These are the activations of a small neural network, seen along a few directions. Each row is one input.
In each table, some parts of the input vary, and every possible input appears once, in random order.
A made-up example of a description, with smaller parts first: values(2) and (point or ring(11) or (line(4) and ring(5))).
Shared parts are said once, and a part with two or three values counts as separate values.
In the rows, zero is written as 128.

Other details of the inputs vary at random and push rows far along two fixed directions, the same in every table; ignore that.
These rows show it; all are for the same input, with only those details redrawn:
[118 141 108 116 111 127 160 158 128 126 136 116 132]
[127 136 148 136 152 150  96 116 109 130  98 115 111]
[121 137 126 125 133 147 124 140 119 122 119 106 120]
[132 148 144 133 127  84 147 117 115 170 102 180 131]

Table:
x1: [108 134 103 131 122 119 163 147 146 117 139 121 130]
x2: [113 142 109 108 114 125 154 153 130 123 152 123 131]
x3: [121 134 124 126 133 126 112 123 121 110 136  97 131]
x4: [162 101 146 140 145 151  88  95 130 127 122 130 104]
x5: [106 124 128 129 141 141 126 129 139 105 120 111 129]
x6: [167 124 142 138 120  83 132  99 137 172 121 219 134]
x7: [118 141 108 116 111 127 160 158 128 126 136 116 132]
x8: [132 131 146 146 149 130  88 104 109 121 100 100 125]
x9: [102 120 106 129 119 121 156 152 157 126 141 122 151]
x10: [155 102 128 135 128 149 118 127 141 114 151 118 115]
x11: [150 114  99 120 107 136 150 145 144 118 161 144 136]
x12: [124 136 149 122 129  83 135 116 126 177 119 190 149]
x13: [162 112 150 145 148 156  83  95 133 127 125 134 110]
x14: [152 109 102 115 104 132 152 139 142 119 164 138 131]
x15: [123 128 154 128 151 129  81  98 112 114 111 110 133]
x16: [130 133 148 134 128  61 127 103 127 171 117 177 163]
x17: [112 132 134 107 134 146 115 134 121 113 131 115 129]
x18: [121 128 142 159 160 142 106 111 125 123  86 113 113]
x19: [122  96 125 125  79 122 151 119 136 114 173 128 125]
Q: What do these inputs look like to the network?
A: point or ring(6) or (values(3) and line(4))
Q: Change only the values(3) part in x7. List by row number the other rows that result.
A: x8, x18
Q: Start at x14 and move only the ring(6) part, one step at a time. The first step leads to x11. Which rows follow, in order?
A: x6, x13, x10, x4

Table:
x20: [142 135 125 132  96  39 189 113 143 176 131 222 151]
x21: [123 139 146 137 153 129  96 112 116 130 108 123 128]
x22: [140 130 148 148 153 144 106 114 120 135  96 134 103]
x23: [127 115 109 122 114 139 140 141 139 109 151 117 136]
x24: [126 119 108 118 112 139 136 146 142 115 149 115 131]
x25: [138 118 153 138 152 142  85  96 123 131 107 141 121]
x26: [119 129 152 139 159 131  95 107 115 135  98 125 126]
x27: [116 136 112 120 118 127 139 149 132 114 139  99 143]
x28: [128 115 110 122 117 139 141 143 140 108 152 117 135]
x29: [107 127 112 122 121 131 146 150 131 116 137 103 136]
x30: [132 121 115 117 108 138 140 141 133 116 154 108 132]
x31: [130 133 102 127 121 144 153 151 135 116 133 111 121]
x32: [132 121 113 119 106 136 137 143 131 116 153 108 133]
x33: [144 120 158 137 151 137  85  94 113 128 108 136 118]
x34: [128 132 104 124 121 147 150 155 132 120 135 114 126]
x35: [142 147 127 131 101  48 200 138 133 190 121 224 144]
x36: [109 128 110 125 122 128 148 148 135 114 135 101 131]
x37: [125 132 147 149 156 127  99 107 125 128 101 122 125]
x38: [132 121 112 115 108 136 138 142 134 109 150 112 135]
x39: [142 136 135 128 103  56 173 114 138 183 133 213 148]
x40: [133 120 116 114 111 136 140 143 136 114 152 109 131]
x41: [140 116 147 144 149 137  99  98 127 124 113 135 116]
x42: [127 115 109 126 111 139 139 143 137 116 154 112 134]
x43: [105 133 116 122 115 134 147 148 128 112 138 105 133]
x44: [130 124 111 114 118 137 139 144 134 109 155 116 131]
x45: [140 122 154 138 152 136  81  97 113 134 110 138 111]
x46: [115 137 155 136 148 137  97 107 113 131  99 128 119]
x47: [127 136 103 118 121 150 148 156 135 122 134 115 126]
x48: [127 134 110 119 119 149 148 161 137 123 135 116 121]
x49: [117 130 152 137 155 133  96 108 115 135  97 126 121]
x50: [141 136 141 133 145 143 106 115 110 136 101 131 114]
x51: [131 121 111 116 107 134 136 144 133 113 150 110 131]
x52: [106 142 116 114 115 133 144 147 123 113 141 105 131]
x53: [130 124 114 114 117 137 140 145 136 114 156 112 128]
x54: [143 130 135 130 104  49 179 116 138 180 133 217 150]
x55: [139 139 139 132 151 144 106 116 111 137 105 135 111]
x56: [111 132 114 115 116 129 144 148 124 116 137  99 136]
x57: [139 124 149 135 144 138  97 104 117 134 123 133 116]
x58: [140 114 154 145 149 141  92  96 120 135 115 136 118]
x59: [129 124 110 115 114 137 137 143 134 109 154 115 132]
x60: [139 116 145 148 142 136  97  99 125 132 116 131 115]
x61: [136 119 147 139 144 141  92 104 123 136 116 134 120]
x62: [138 138 145 133 150 144 106 121 112 138 106 136 107]
x63: [130 135 112 116 114 144 147 158 127 120 136 111 123]
x64: [112 136 111 122 122 132 139 152 141 115 137 105 143]
x65: [140 123 153 139 149 137  86  99 112 136 116 135 114]
x66: [123 150 138 125 116  49 169 117 119 179 116 199 147]
x67: [120 137 159 135 145 133  95 102 103 131  98 123 119]
x68: [109 138 111 111 123 130 141 150 128 117 140 102 138]
x69: [137 119 149 135 150 142  93 103 126 128 113 139 122]
x70: [112 135 113 112 118 129 142 148 127 117 136  98 140]
x71: [131 116 112 125 115 136 145 140 147 111 151 111 126]
x72: [137 113 148 143 147 137  90 101 121 131 112 137 118]
x73: [107 134 114 125 116 131 149 145 133 110 136 103 129]
x74: [122 148 138 126 121  57 162 118 129 178 110 195 152]
x75: [141 117 150 147 146 138  97  95 126 132 115 133 113]
x76: [128 120 114 116 116 141 140 146 145 116 151 114 131]
x77: [111 131 109 122 124 128 146 148 138 114 135 100 136]
x78: [128 117 106 126 111 135 141 140 143 111 148 112 126]
x79: [124 131 151 147 157 130  94 109 120 131 101 126 129]
Q: Changing only one part turns x29 into x66. The same change can be made to x34. Which row results?
A: x55
Q: Changing only one part turns x22 into x48. The same change can be made to x36. Which row results?
A: x49
Q: What do these inputs look like to the network?
A: line(5) and (values(2) or line(4) or ring(6))
Q: Change only the values(2) part in x31. List by row number the other rows that result.
A: x22
Q: Start at x33 and move only the line(5) part, one step at a time. The first step leads to x44. Which rows follow, in order?
A: x69, x28, x41
Q: Change only the values(2) part in x55. List by row number the other rows that result.
A: x62
Q: Which other rows agree with x27 in the line(5) part? List them by row number.
A: x30, x32, x33, x38, x40, x50, x51, x56, x63, x67, x70
